Each row below holds a small network's activations on one input, seen along a few directions.
In each table, some parts of the input vary, and every possible input appears once, in random order.
A made-up example of a description, with smaller parts first: ring(5) and (point or line(9) or (values(3) and line(6))).
Shared parts are said once, and a part with two or three values counts as separate values.

Table:
x1: [ -1 -10 -41   6 -48  23 -29 -57  28  -8 -11 -38   2  69 -16 -12]
x2: [ 16  14  51  30  35  12  38  49  51 -52  30  68 -39  -1   7  -2]
x3: [ 20  -3 -10  37   2  -7 -23  -5 -19  59 -62   3  76 -62 -13 -17]
x4: [ -6  34  13  54  -5   3  72  69   6 -70  49  15 -51 -32  14 -15]
x5: [ 21 -66 -42 -14 -25 -20  23 -51  13  25 -33 -49  53  -5  -8 -40]
x6: [ -7  44 -38  44  -7  28 -79 -20  -5   8 -30  25  25  11  -6  10]
x7: [ -9 -19 -17 -21 -14 -63 -27 -33 -23  43 -63 -20  57 -33 -34   8]
x8: [-24  32 -33   0 -28 -25 -82 -47  -8   2 -26  -2   9  38 -36  40]
x9: [ 40 -52 -20 -33  12 -47 -26 -43 -11  28 -47 -55  32  -4  -5 -28]
x10: [-21  32  13 -14  14  56 -17  22 -47  60   8  -4  56 -15   5  25]
x11: [ 17  -4 -21  -4 -10  -6 -77 -58  -4 -11 -16 -35 -13  67 -16   3]
x12: [-47  20   5 -61   1  -6 -17  -7 -48  57  18 -29  31  10 -15  47]
x13: [ 20  53  25  40   8  -3  93  40  -1 -78  37  43 -46  -6  19 -13]
x14: [ 31  33  71  22  38   4  51  22  40 -57  32  94 -34  19  14 -17]
x15: [ -5 -15  43  44  10   2  26  78  49 -53  32  46 -43 -20  25   4]
x16: [ 25 -20  -6 -59  -4   3  28 -14 -20  -1 -14  23 -88 -84  28 -11]
x17: [-21 -25  13  46   4   8  22 108  47 -43  30  23 -52 -34  10   5]
x18: [-16 -17   7 -68  29   6 -11 -24 -35  46  25 -58   3  37  15  12]
x19: [-36 -31 -14 -52 -10  32  36 -28 -13  45  40 -49  20  42  13   3]
Q: What is each input in this table made of?
A: point or ring(6) or (values(3) and line(4))
Q: Which other rows does x8 become when the values(3) part takes its other values? List them by row number.
A: x7, x12
Q: Which other rows does x1 become when the line(4) part takes its other values? List them by row number.
A: x6, x8, x11

Table:
x20: [  3   4 -18   4  13 -10   5  18 -14  16 -24   0  29 -46  -3  -1]
x21: [ 22  49  13 102  -9  -6 -25  40  52 -79 -23  82 -23  -3 -10 -12]
x22: [-12   0 -37 -19 -29   5 -48 -54  -3  -7  -1 -37 -12  68  -3  17]
x23: [  6 -14 -17 -10  -2 -25 -44 -26   5  25 -39  -6  16 -11 -25  -1]
x24: [ 14 -23 -46   0 -35 -25 -54 -56   3  -4 -42 -26   6  13 -17 -10]
x25: [  8 -17  25 -28  20   3  55  11  20 -38  49   0 -45  23  28 -15]
x26: [-13  -3  20 -27  -1  30  26  26  -4   5  31   0  -4   5   8  14]
x27: [ 27 -18   7  -2  -2 -20  50  10   2 -13 -10   0 -30 -44  -1 -24]
x28: [ -2 -24  -3  14   3  -5  36  20   9   8  -7  12  -3 -52  15 -19]
x29: [ 35 -43  10   0  16 -27  54  15  21 -33  -1  11 -32 -24  22 -33]
x30: [ -1   6  22 -28   1  10  51   8  -1 -18  39 -11 -44   5   7  -6]
x31: [ 14 -23   9  -3  -4   2  24  25   4   9 -18   9  13 -46   2  -3]
x32: [-11  -2 -17   3 -13  12 -23 -30   3  19   3 -44  38  65 -12   2]
x33: [ 21   7  -8  -6   1 -17 -22 -42 -18  31 -40  11  39 -21  -8  -5]
x34: [ 13  -4   1   3   8  -1 -24   4 -16  25 -25  -6  12 -39   5  -4]
x35: [-10  25   3 -28   5  13 -17 -41 -28  25   1   2  20  33  -1  15]
x36: [ -6  -6  13   8   3 -25   9  24 -14  16 -15   4  24 -49   4   7]
x37: [ 14 -27 -27  24 -16 -16 -29 -33  10  20 -40 -32  56   9 -26 -24]
x38: [-15  13  11 -18  11  28 -20   6 -27  22  22 -13  -7  15   9  16]
x39: [-23  22  -7 -18  13  17   7  20 -24  14  24  -7   9   8   2  17]
x40: [-26  -3   8 -10   4  23  37  20   3   5  44   3 -21  -1  20   1]
x41: [ -1  63  20  82   5  24 -23  35  45 -82  33  68 -44  46  -9  21]
x42: [-22   7  -7 -31   3   4 -37 -25  -2  21   3 -15  -3  44 -15  24]
x43: [-32  11  24 -14   5   3  11  25 -24  14  34  -4   5   4   7  24]
Q: What is each input in this table made of?
A: values(2) and (point or line(11))
Q: Changing only the values(2) part turns x24 into x22. The same change can be made to x33. Which row results?
A: x35
Q: Which other rows does x29 become when the values(2) part takes its other values? List them by row number.
A: x25

Table:
x44: [ 16 -27 -19  21  -4 -15  -3 -18   2  33 -38 -21  70  -6 -11 -20]
x45: [-24  17  15  28  19  30  17  68  12 -16  35  33 -20 -19  10   6]
x46: [ 19 -33  18   6  12  -7  35  14  40 -42  11  21 -54  -7  22 -18]
x47: [-11 -20  -9 -31   0  10  16 -32 -11  44  13 -52  53  35   3 -13]
x48: [-10 -12  -3 -42   0  13  -5 -39 -23  41   8 -39  41  33  -6   4]
x49: [ -2  25  31  28  17  25  27  59   4 -26  34  21 -18 -20  17  10]
x50: [ 10  24  13  22  17   0  43  24   2 -32  23  39 -31 -16  17  -6]
x51: [-35   6  30  33   6   6  21  80  20 -19  40  24 -12 -16   7  23]
x52: [-21 -22 -35 -54 -19   3 -26 -34 -25  28   4 -47  -5  16   2  19]
x53: [  9  22  20  11   9  -3  48  12  15 -38  19  36 -32 -19   3  -7]
x54: [ -1  26  28  23   2  11  37  30  -5 -29  19  40 -26 -20  20  -6]
x55: [  2  24  28  14   4  24  37  45  12 -16  17  42 -22 -19   9   8]
x56: [-11  11  -5 -56   5   3 -46 -49 -44  46  -5 -23   4  27  -9  30]
x57: [ 17   5  21   6  14  -6  43  26  13 -46  11  27 -33  -8  10 -13]
x58: [ -5  50 -22  75 -27  17 -79 -27  47 -64   2  20  -8 106 -27  13]
x59: [-24 -34 -28 -39 -21   5  -1 -24 -16  36   5 -69   5  18  -3   2]
x60: [ 14 -15 -13   8  -6 -12 -26 -29  -8  30 -41  -7  59 -10 -20  -8]
x61: [  7   5 -16  -6   2 -24 -47 -33 -15  35 -52  -1  42 -12 -14   2]
x62: [-13   3  -7 -54   8  -1 -27 -40 -33  45  -4 -31  24  33  -3  18]
x63: [  2 -18 -43  -5 -26 -20 -47 -24  -8  16 -42 -21  11 -31 -10   0]
x64: [ 27 -17  22   6   6 -10  35  19  29 -40  16  24 -47 -10  14 -24]
x65: [  8  16 -12 -12  -1 -17 -68 -42 -23  36 -49   3  22 -19 -19  10]
x66: [  3 -35 -38  12 -26 -20 -21 -11  -3  23 -43 -42  22 -26 -18 -13]
x67: [ 24  -3  25   5   8 -12  39  25  19 -43  17  24 -44 -10   6 -17]
Q: What is each input in this table made of?
A: point or line(11) or (values(2) and ring(6))
Q: Which other rows does x56 become when the values(2) part takes its other values? List them by row number.
A: x65

Table:
x68: [-20 -27  38 -73  32   7  98  57 -34  34  51  -7 -27 -78  39  -5]
x69: [  7  15  12  60   4  10  35  36  37 -35   7  31  20  10   2 -21]
x70: [ 14  -4 -23 -16 -18  23 -15 -47 -16  17 -12 -29  13  21   3 -16]
x71: [ 40   8  22  36  15 -14  28   1  26 -37 -14  33  -3 -11  -4 -32]
x72: [ -3  36  24  56  10  11  16  45   9 -19   7  53  17  -9   6   3]
x73: [  6 -13  -4 -19   9  13 -24 -48   6  16   2  -8  14  52   4  -6]
x74: [ 18  19   8  -2   4 -21 -11   1   3 -40 -11  45 -52 -24   6   8]
x75: [ 32  32  33  32  20 -13   8  13   0 -21 -11  55  -5 -32  -2  -7]
x76: [ -4  15   3 -27  21  18 -41 -35 -10  31  -2   7  11  33   0  16]
x77: [-17  17  17 -31   9 -12 -24 -14 -12  21   7 -12  25  41 -17  30]
x78: [-10 -11  11 -24  -2 -17  -7 -28   1   5  12 -27  26  59 -15   7]
x79: [  5 -57  36 -62  25  11 123  43 -16  20  48 -28 -26 -49  41 -18]
x80: [ 28  -6  -5   3  -2 -26   9 -10  25 -53 -10  26 -52  -3   3 -14]
x81: [-18  -6 -28 -17 -24  -7 -18 -25 -17  45 -34  -6  35 -27 -21  13]
x82: [ -4  -1  -5  22 -16   2  -2  16  34 -47  17   8 -62  23  -1  -2]
x83: [-15  22  10  18  -7   7 -23  24  11 -35  13  26 -60   1   4  20]
x84: [  8 -57 -24   2  -6 -25 -40  -7  10  34 -39 -46  36 -17  -4 -14]
x85: [ -5  -1 -35  -4 -17 -17   0 -34 -29  10  -5 -51  21  15  -6  -7]
x86: [-27  30  11  47  -2  32 -13  52  17 -33  34  25 -18   8   5  24]
x87: [  4  22 -15 -24  -7  27 -33 -33 -33  32 -16 -13  12   4  -2   6]
x88: [ -3 -37 -18  -7   3 -16 -55   7 -11  46 -43 -29  36 -32 -15   6]
x89: [-15   7  -6  52 -12  29   9  45  41 -45  39   6 -18  29  -1   1]
x90: [-15  24 -27 -14  -5 -11 -16 -19 -44  24 -11 -35  20  -1 -10  14]
x91: [ -8 -27 -33  -8 -33 -12  -4 -40   2  30 -30 -24  36 -12 -13  -8]
Q: Changing only one part turns x85 into x90. The same change can be made to x89. Which row results?
A: x86
Q: What is each input in this table made of?
A: values(2) and (point or ring(5) or line(6))
Q: Start at x88 and move only the line(6) part, one step at a time. The first step leads to x81. Which rows follow, in order?
A: x90, x87, x76, x77
Q: Which other rows does x84 become when the values(2) part takes its other values? List them by row number.
A: x88
Q: Which other rows does x74 become when the ring(5) part takes its other values? List them by row number.
A: x72, x75, x83, x86

Table:
x92: [ -1 -41 -58 -52 -28 -22 -72 -98 -26  65 -51 -82  55  40 -26  -1]
x93: [ 29  -5  -2  46  -5 -20   5   8  33 -41 -23  28 -12 -16  -4 -24]
x94: [ 14  13   4  53   1 -10 -11  27  18 -18 -27  39  10 -35  -8  -7]
x95: [ 22 -27   4  -1   2 -18  45  13  10 -15  -7   5 -19 -42  11 -25]
x96: [ -9  44  11  42   1  13 -26  21  15 -33  11  41 -14  21  -6  18]
x97: [-16  -9 -49 -46 -18  -8 -88 -84 -52  97 -56 -67  90  22 -30  19]
x98: [  1 -28  18 -41  11   3  60  13  -4   2  31 -14 -27 -13  21 -10]
x99: [-11   9  11  -7   1  22  20   6  13 -31  46  -1 -38  47  12   5]
x100: [-15  -4  25 -33  21  11  44  33 -24  26  29  -4   0 -30  18   8]
x101: [  7  -7  12   6  10  -7  28  34  -7  10 -10  16   5 -61   8  -8]
x102: [-28  32  18  -1   7  29   6  25  -6  -8  43  10 -14  28   6  24]
x103: [  8  24   5  35  -4   6 -12   3  31 -54  14  28 -37  39  -2   0]
Q: Changing only one part turns x96 into x103. The same change can be made to x94. Which row results?
A: x93
Q: What is each input in this table made of?
A: values(2) and (point or ring(5))

Table:
x104: [ 11 -24  23 -15   9   0  64  36 -16   3  12   4  -8 -58  31 -14]
x105: [  5 -63 -50 -46 -30 -11 -18 -96  -1  46 -21 -98  60  76 -17 -25]
x106: [ 23  50   9  65   1  10 -12  12  18 -53   0  32  -8  27 -10  -9]
x107: [  16   -1  -34  -87   -1  -36  -87 -108  -67   78  -73  -34   27  -12
  -21   16]
x108: [ 29  -2  17  57  12  -7 -20  22  49 -44 -15  48 -16   0   0 -16]
x109: [-18  43  36  -2   3  18  -2  16   7 -29  39  31 -21  49  -6  33]
x110: [-20  18   6 -22   3  49  12  12  -2  -5  44  10 -39  21  17  16]
x111: [-12  46   7  36   8   5  -7  -1  15 -39  25  42 -14  42   6  10]
x112: [ 23 -13 -25  56 -31 -33  -8  18  45 -62 -38  32 -48 -45 -11 -19]
x113: [-40  -5 -51  16 -27   5 -92 -20 -29  86 -50 -55 112   3 -35  26]
x114: [-29 -12  18 -29   2  13  29  30  -9   2  50 -27 -47  -1  16  11]
x115: [ 22 -12  37   2  28 -10  87  36  -1  18  -4  32  26 -75  10 -30]
x116: [-11 -24   8 -31  23  -4  52  45  -7  -1  32 -16 -22 -27  20   0]
Q: What is each input in this table made of?
A: values(3) or line(10)
